Each row below holds a small network's activations on one input, seen along a few directions.
Each table varies a few parts of the input and shows all the possible inputs, shuffled.
Descriptions start from the smaller parts, as in this example, which fits no table here: one of 4 places along a line, together with either a single point or one of 9 places around a ring or (one of 2 separate values, together with one of 8 places around a ring).
Shared parts are said once, and a part with two or three values counts as separate values.

Other details of the inputs vary at random and push rows far along two fixed directions, the same in every table; ignore that.

Rows:
x1: [ -9  28  -9   8   6 -21  21  -8  -4 -18 -19  12]
x2: [ 16  11 -13  -5 -10   9   5  10 -13 -13 -34  24]
x3: [-18  32   0  12  25 -24  22 -20  10  -6   1  -9]
x4: [ -2  34   3   5  26 -23  23 -18  11  -6  -7 -17]
x5: [-17 -31   6   8  -4  15 -22   4  16  12  23 -19]
x6: [ -4  -8  12 -15   1   1 -10  -3  11   6  18 -28]
x7: [ 33  10 -18  -3 -13  18   5   2 -25  -6 -22  30]
x8: [-16  32  -1  11  23 -29  19 -17  10  -8  -3  -9]
x9: [ 25  10 -17  -1  -7  17   0  10 -15  -8 -35  32]
x10: [  7  20   0   9   4 -27  24  -8 -19 -22  -7   8]
x11: [-14 -14  21   2  12  -7  -7 -10  12   8  33 -33]
x12: [-33 -14  16   9   6 -16  -3  -8  25   2  30 -44]
x13: [-19 -11  24   3  18  -9  -1 -17  14  10  40 -41]
x14: [ 11 -33  11 -24 -19  18 -18  23   5  32   4  26]
x15: [ 30  10 -11  -7 -15  -6   4  26 -21  20 -21  47]
x16: [ 10 -27   1 -20 -27  33 -21  14  -5   3   3   2]
x17: [-11 -29  -6  -9 -17  34 -26  18   4   5   0  14]
x18: [  5 -26  -1 -16 -14  36 -27  21   4   5  -7   5]
x19: [  3   4   1   6   6 -16   9  -6 -15 -10   2   2]
x20: [ -3   2 -13  17  -2 -11   5   0  -6 -10  -7   7]
x21: [-13 -32   0   9  -7  23 -19   2  11  13  19 -12]
x22: [ 19  31  -5   1   7 -18  18 -12 -12 -10 -12   3]
Each input here is: either one of 2 separate values or (one of 4 places along a line, together with one of 5 places around a ring).
Which of the alternatives is x17? -> one of 4 places along a line, together with one of 5 places around a ring
Start at x2 and move only the place on the line of 4, one step at a time. The first step leads to x18. Which rows follow, in order? -> x9, x4

Rows:
x23: [-19 -13  28 -16   7 -13  -4  -1  22  16  26 -33]
x24: [ 17  -6  -8 -11 -16  22  -8  13  -9  14  -7  27]
x25: [ -7  15   5  11  19 -28  11  -5   6  -5   0 -15]
x26: [  6   1   6  -5  -3 -14   0   5  -1  11   9  -5]
x27: [-16 -33   1 -13 -14  38 -34  13  23  15  10 -14]
x28: [-34  13  21  10  26 -41  20 -23  19 -10  25 -43]
x29: [ 15  15 -19  12  -5  -6   6   7 -14 -11 -21  17]
x30: [  0  20  -1  13  16 -21  13 -15   9  -2   1 -19]
x31: [-13 -12   3   5   3  11  -5  -3   2   2  11   2]
x32: [ 19  -7 -11 -11 -12  39 -15   9  -9 -13 -22   9]
x33: [  3 -29 -13   1 -31  33 -18  15 -13  -5  -4  19]
x34: [ 21   0   1  -4  -2  -4   6   4 -12   8  -6  20]
x35: [  4   6 -13   4 -10   5   2   7  -3  -9 -18   8]
x36: [-17 -11  11  -2   4   1  -7   3  18   1   5 -20]
x37: [-37  17  20   6  31 -37  16 -26  22  -6  23 -39]
x38: [ 19 -14 -14  -6 -20  41 -13   6 -24 -19 -16  21]
x39: [ 22  57 -20   1   7 -37  39  -9 -21 -16 -36  33]
x40: [-12  -3   8  12  10 -19   4  -5  -1  -5  15 -13]
x41: [-17 -38   3  -2 -14  38 -29   6  10  15  26  -9]
x42: [  9  28  12 -15  17 -17  16 -15   0  -7   0 -22]
x43: [  1  -6  11 -12   3   6  -4   5   5  18   8   5]
x44: [ 13  17  -6 -11  -2  -7  10   4 -11  -1 -22  30]
x45: [-17   8   4  -2  14  -7   1  -5  17  -1  -3 -13]
x46: [-27 -19  29   1  22  -7 -13 -12  37  19  36 -54]
x47: [ -5 -33   7   5  -5  18 -16   1   1   6  18  -3]
x48: [ 23  45 -26  28   8 -33  40 -19 -32 -27 -27  31]
x49: [  6 -23 -10  -4 -14  42 -23  19  -1   8 -12  26]
x50: [  1 -11 -18   1 -20  24 -10   7 -11  -7 -10  24]
x51: [ 25 -19  -5  -9 -21  16 -13  25 -20   9 -11  35]
x52: [-1 17 -9  7  7  0  7 -4  4  0 -8  1]
x53: [ -3   9  10  -9   0 -19   9  -2   7   6   7 -14]
x54: [ 30  42 -12   8   7 -34  33 -11 -22  -7 -22  24]
x55: [-11 -31   4   5 -13  13 -22   7   2   6  23 -13]
The inputs of x55 and x26 match in every part but one. If x50 is changed in the same way as x55 into x26, which row does it become? -> x39
What do these inputs look like to the network? -> one of 3 separate values, together with either a single point or (one of 2 separate values, together with one of 5 places around a ring)
Start at x27 and move only the place on the ring of 5, one step at a time. The first step leads to x52. Which rows follow, in order? -> x30, x29, x35
Change only the choice among 2 separate values in x31. List by row number the other rows that result. -> x41

Rows:
x56: [ 28  48 -11   5  13 -29  36 -13 -22 -16 -30  24]
x57: [ 24  50 -17   8  12 -32  34 -11 -20 -14 -29  25]
x58: [-30   6  11   7  19  -9   2 -21  21 -11  20 -46]
x59: [  8 -13  -4  -7 -11  18 -15  13   1  11  -5  11]
x60: [-21   9  21  -9  19 -19   7 -14  25  13  22 -35]
x61: [ 12 -15   2 -10  -9  20 -14  13  -2   9  -5  11]
x62: [-26   7  20  -6  20 -21   6 -10  29  12  18 -33]
x63: [ 10 -12  -4  -8 -10  19 -15  12  -1  11  -2  11]
x64: [-22   9  21  -8  21 -20   6 -13  24  13  23 -34]
x65: [ -4 -17 -12   3 -12  32 -18   6  -3 -13  -7   4]
x66: [ 22  44 -16  12   8 -37  37  -7 -22 -22 -31  23]
x67: [  6 -19   0  -7 -14  13 -12  13  -7   4  -2  15]
x68: [-20   5  19  -2  14 -23   6 -14  20  10  28 -37]
x69: [  5 -20   0  -7 -14  13 -10  12  -4   3  -3  15]
x70: [-30  -2  13  18  21 -19   2 -18  17  -1  30 -36]
x71: [  9 -18   1  -9 -14  15 -11  10 -10   4   1  15]
x72: [ 25  45 -14   9   8 -34  36 -10 -27 -21 -27  23]
x73: [-21   5  19  -2  15 -25   5 -13  19  10  28 -37]
x74: [ -5 -25 -10  14 -11  22 -15   8  -6  -3   1  13]
x75: [  1 -12  -1 -10 -10  18 -12  14   2  10  -7  15]
x76: [ 13 -15   2 -11  -8  21 -14  12  -4   9  -2  11]
x77: [ -6 -17 -12   4 -12  31 -17   7  -2 -13 -10   4]
x78: [  5  44 -26  23  11 -21  32 -14 -17 -39 -39  18]
x79: [ 12 -12  -4 -10 -12  22 -13   9  -1  12  -2  10]
x80: [  7 -18   0  -9 -13  14 -12  12  -9   3   0  15]
x81: [ -1 -24 -10  12 -12  24 -14   5  -9  -2   4  13]
x82: [ 15 -15   3 -12  -9  23 -13  10  -5   9  -1  10]
x83: [ 10 -18  -2  -6 -15  16 -13  15  -7   4  -2   9]
x84: [  5 -14  -4  -5 -15  14 -13  13  -5   6   0  14]
x85: [  8 -13  -5  -6 -11  18 -14  13   3  11  -6  11]
x86: [ 22  43 -13   8   8 -35  38 -13 -26 -21 -27  28]
x87: [-25   3  18   1  14 -26   5 -10  25   9  23 -36]
x88: [ 14 -18  -1  -9 -17  20 -11  10  -8   5   1   7]
x89: [ -1 -24 -10  12 -13  26 -13   3  -8  -2   4  12]
x90: [-24   4  19   0  15 -27   3 -10  22   9  25 -36]
x91: [ 11 -16   2  -9  -9  20 -13  12   1   9  -6  10]
x92: [-32  -4  12  20  20 -20   4 -17  21  -1  26 -36]
x93: [-24   9  21  -7  22 -21   4 -11  25  13  22 -33]
x94: [ 24  45 -15  10   9 -36  35  -8 -27 -21 -28  23]
x95: [ -2 -17 -12   2 -14  35 -16   3  -3 -12  -6   2]
What do these inputs look like to the network? -> one of 5 places along a line, together with either one of 2 separate values or one of 6 places around a ring
The inputs of x67 and x86 match in every part but the place on the line of 5. If x59 is changed in the same way as x67 into x86, which row does it become? -> x79
The inputs of x65 and x95 match in every part but the place on the line of 5. If x76 is changed in the same way as x65 into x95, which row does it become? -> x56
Change only the place on the line of 5 in x93. List by row number the other rows that result. -> x60, x62, x64, x75
Start at x87 and move only the place on the ring of 6, one step at a time. The first step leads to x62. Which rows follow, in order? -> x85, x91, x66, x69
Change only the choice among 2 separate values in x95. List by row number the other rows that result. -> x89
